These are the activations of a small neural network, seen along a few directions. Each row is one input.
In each table, some parts of the input vary, and every possible input appears once, in random order.
Descriptions start from the smaller parts, as in this example, which fits no table here: one of 6 places along a line, together with either a single point or one of 11 places around a ring or (one of 3 separate values, together with one of 8 places around a ring).
Shared parts are said once, and a part with two or three values counts as separate values.
In the rows, 128 means zero.

Other details of the inputs shift rows strongly along two fixed directions, in all tables alike. That doesn't count.
To show where, the next rows are all for the same input, with only those details redrawn:
[105 153  38 132  96 158  94 147  75 129  89 138]
[125 150  83 122 100 131 147 120 152 121 124 107]
[149 122 144 129 145 154 140 149 120 132 149 157]
[156 120 158 126 147 146 156 141 143 130 160 148]
[155 119 157 127 149 150 150 146 133 131 158 155]

Table:
R1: [121 138  91 109  90 100 166 113 185 110 133  66]
R2: [142 115 186 116 149 127 126 126 141 134 148 135]
R3: [101 152 106 138 102 121 118 112 130 113  93  84]
R4: [107 144 117 133 104 105 141 107 156 130  99  77]
R5: [131 115 168 126 149 129 103 133 120 139 138 146]
R6: [110 135  73 112 101 114 132 130 134 115 108  99]
R7: [126 149  88 112  90 100 171  90 198 119 121  89]
R8: [143 114 193 148 157 116 128 118 138 132 132 130]
R9: [ 94 126  45 127  99 125  82 146  79 132  82 133]
R10: [147 121 186 120 149 100 139 107 174 133 152 120]
R11: [161 125 166 123 133 135 168 115 177 111 170 127]
R12: [113 128  79 114  91 114 118 116 131 110 105 104]
R13: [116 113 148 158 149 154  71 152  56 140 100 163]
R14: [141 123 183 121 149 142 122 143 127 130 158 133]
R15: [140  95 154 126 143 125 117 140 119 123 143 154]
R16: [109 148 109 112 101  84 147  94 196 132 121  69]
R17: [110 143 123 136 100 110 131  98 154 118 100  78]
R18: [141 129 181 113 144 120 157 133 169 136 164 106]
R19: [134 118 112 141 151 149  87 159  62 148 111 201]
R20: [124 116 163 156 164 130 156  83  92 131 186 150]
R21: [156 111 165 125 144 142 138 127 134 124 149 166]
R22: [141 126 197 140 138 126 156 122 162 118 153  99]
R23: [112 151 110 104  97  89 153  95 193 130 119  66]
R24: [119 153  70 124  96 134 137 123 139 121 115 109]
R25: [121 132  91 117  94 122 132 124 142 103 126  93]
R26: [121 119 133 132 159 141  70 162  57 159 108 176]
R27: [150 120 149 127 146 151 131 135 120 117 144 165]
R28: [101 154 103 139 100 123 129 126 131 127 101  78]
R29: [110 158 109 105 102  93 155 101 191 123 123  63]
R30: [129 114 113 140 147 157  89 161  64 146 115 198]
R31: [ 99 131  43 127 103 118  81 143  76 133  77 135]
R32: [146  99 153 127 148 118 117 137 118 125 139 157]
R33: [159 115 166 133 149 121 139 118 149 126 151 165]
R34: [ 92 146  72 150 112 124  77 132  76 143  62 118]
R35: [118 124 138 127 152 163  67 165  50 137 115 170]
R36: [153 120 159 122 153 138 157 136 145 127 153 155]
R37: [105 139 116 141 112 106 129 110 148 134  99  88]
R38: [134 119 188 139 160 133 139 144 123 136 134 129]
R39: [100 122 110 162 162 152 110 118  18 151 147 179]
R40: [153 106 172 112 141 115 163 124 170 105 163 119]
R41: [116 143  75 131  94 120 118 104 142 117 108 125]
R42: [148  95 165 113 148 120 148 142 139 131 150 142]
- What do these inputs look like to the network? => one of 2 separate values, together with either a single point or (one of 4 places along a line, together with one of 5 places along a line)
- Changing only the choice among 2 separate values turns R38 into R3. The same change can be made to R9. Which row results? => R15
- Changing only the choice among 2 separate values turns R11 into R24. The same change can be made to R41. Which row results? => R30
- A walk changes only the place on the line of 5. It starts at R28 and steps to R38. List the rest of the walk in order. => R4, R37, R34
- Which other rows does R13 become when the choice among 2 separate values takes its other values? List them by row number. => R37
- Which other rows does R3 become when the place on the line of 4 takes its other values? List them by row number. => R27, R35, R40

Table:
R43: [106 149 107 138 105  87 150  87 173 145 104  77]
R44: [162  98 176 133 149 154 172 141 132 116 178 148]
R45: [117 128  90 121 103  74 140  75 179 119 131  92]
R46: [ 90 126  40 130 102 115  70 112  73 133  87 141]
R47: [127 112 209 138 173 127 153 135 127 151 156 122]
R48: [168 101 170 135 158 139 169 133 145 117 160 173]
R49: [129 116 209 138 177 125 153 137 126 148 154 121]
R50: [127 127 115  93  85  95 124 145 203 117  90  67]
R51: [140 160  77 107  99 113 173 106 203 115 142 115]
R52: [108 136 105 114 104  81 149  90 161 110 142  75]
R53: [136 100 125 142 151 194  98 181  20 128 129 199]
R54: [104 131 106 107  99  85 150  84 162 114 139  76]
R55: [137 159  81 102 100 114 174 102 201 116 138 116]
R56: [138 122 221 137 166 140 132 126 134 124 151 125]
R57: [137 104 125 142 157 192  99 183  19 124 127 197]
R58: [136 118 221 137 161 142 131 124 135 127 153 126]
R59: [135 155  79 102  93 116 174  99 203 119 139 116]
R60: [130 114 207 147 172 125 149 140 128 151 162 120]
R61: [157 122 214 147 162 126 126 117 143 131 143 145]
R62: [ 82 132  51 130  98 122  73 130  55 126 102 122]
R63: [153 121 216 141 163 127 128 115 142 132 140 146]
R64: [166  97 205 103 156 120 121 182 165 127 130 133]
R65: [172 102 168 141 158 138 168 136 147 115 164 172]
R66: [109 152 107 143 106  85 147  90 173 144 106  75]
R67: [163  95 207  98 157 122 123 178 163 128 127 134]
R68: [ 91 127  45 124 105 115  74 111  74 132  85 141]
R69: [109 137  28 145  88 151 102 133  82 117  84 152]
R70: [167 118 168 103 153 160 166 146 142 132 185 158]
R71: [139 101 120 152 151 194  93 188  19 127 134 198]
R72: [111 155 110 139 112  84 150  91 171 140 103  76]
R73: [130  93 129 139 172 142  64 155  32 143 124 208]
R74: [128 111 208 143 171 127 151 137 128 152 160 121]
R75: [ 72 158  66 149 115 136  80 145  52 145  74 103]
R76: [108 143  40 140  96 160 106 149  61 108  96 130]
R77: [141 160  86 100  99 126 176 114 186 112 154  89]
R78: [140 120 219 146 161 140 127 128 136 127 159 123]
R79: [ 93 130  47 125 111 113  74 114  72 129  84 141]
R80: [ 84 154  60 146 113 124  80 128  65 153  57 124]
R81: [156 118 213 151 158 127 124 116 145 135 146 146]
R82: [106 162 132 136 106 113 130  95 164 109 115  62]
R83: [130 130 114  96  87  93 121 150 204 116  91  65]
R84: [103 130 102 112  96  84 148  85 163 115 143  74]
R85: [136 139  77 136  88 108 174  95 192 103 129 101]
R86: [142 117 111 122 152 204  85 193  27 147 144 210]
R87: [102 131  67 102  87 132  58 177 100 128  47 113]
R88: [106 134 108 108 105  83 151  87 161 111 138  76]
R89: [132 138  82 126  88 110 179  90 190 104 124 103]
R90: [137 117 220 142 159 142 130 125 136 128 157 125]
R91: [143 109 203 141 172 116 149 123 137 159 143 145]
R92: [ 92 158  74 146  94 138  62 114  76 132  59 127]
R93: [169 116 159 115 154 149 162 141 161 136 178 186]
R94: [139 157  73 110  92 115 170 104 206 119 144 114]
R95: [145 120 109 126 153 203  82 197  27 145 145 209]
R96: [ 92 157  70 151  92 138  58 115  75 133  61 126]
R97: [168 122 168 104 158 157 167 149 142 128 183 157]
- What do these inputs look like to the network? => one of 5 places around a ring, together with either a single point or (one of 2 separate values, together with one of 5 places along a line)
- Changing only the place on the ring of 5 turns R49 into R60. The same change can be made to R80. Which row results? => R66
- Changing only the place on the ring of 5 turns R47 into R74. The same change can be made to R70. Which row results? => R86
- Which other rows does R43 become when the choice among 2 separate values takes its other values? List them by row number. => R74
- Which other rows does R68 become when the choice among 2 separate values takes its other values? List them by row number. => R54
- Which other rows agree with R72 in the place on the ring of 5? List them by row number. => R51, R52, R61, R64, R65, R73, R75, R76, R77, R82

Table:
R98: [156 116 177 107 131  81 208  81 232 116 198  89]
R99: [122 155  80  98  79  82 160  95 231 117 110  67]
R100: [108 166  73 115  78  99 177  78 201 106 142  47]
R101: [107 143  51 138 102 135  90 109  84 126  89 148]
R102: [157 124 166 121 152 154 125 167 123 141 137 160]
R103: [109 130  54 126  93 137  81 147  93 118  82 136]
R104: [101 139  45 137 106 128 102 126  81 138  93 140]
R105: [146 125 164 145 154 156 135 128 109 127 151 171]
R106: [124 107 219 146 174  98 101 126 117 144 125 120]
R107: [141 120 156 143 160 149 148 143 108 140 155 161]
R108: [145  98 157 114 153 136 129 151 108 127 148 163]
R109: [118 112 228 148 165 123 111 129 115 152 126 113]
R110: [156 111 166 132 146 159 125 164 114 123 143 156]
R111: [101 147  55 122 100 154 100 147  76 119  92 120]
- Changing only one part turns R105 into R101. The same change can be made to R110. Which row results? => R103
- What do these inputs look like to the network? => one of 2 separate values, together with either a single point or one of 6 places along a line
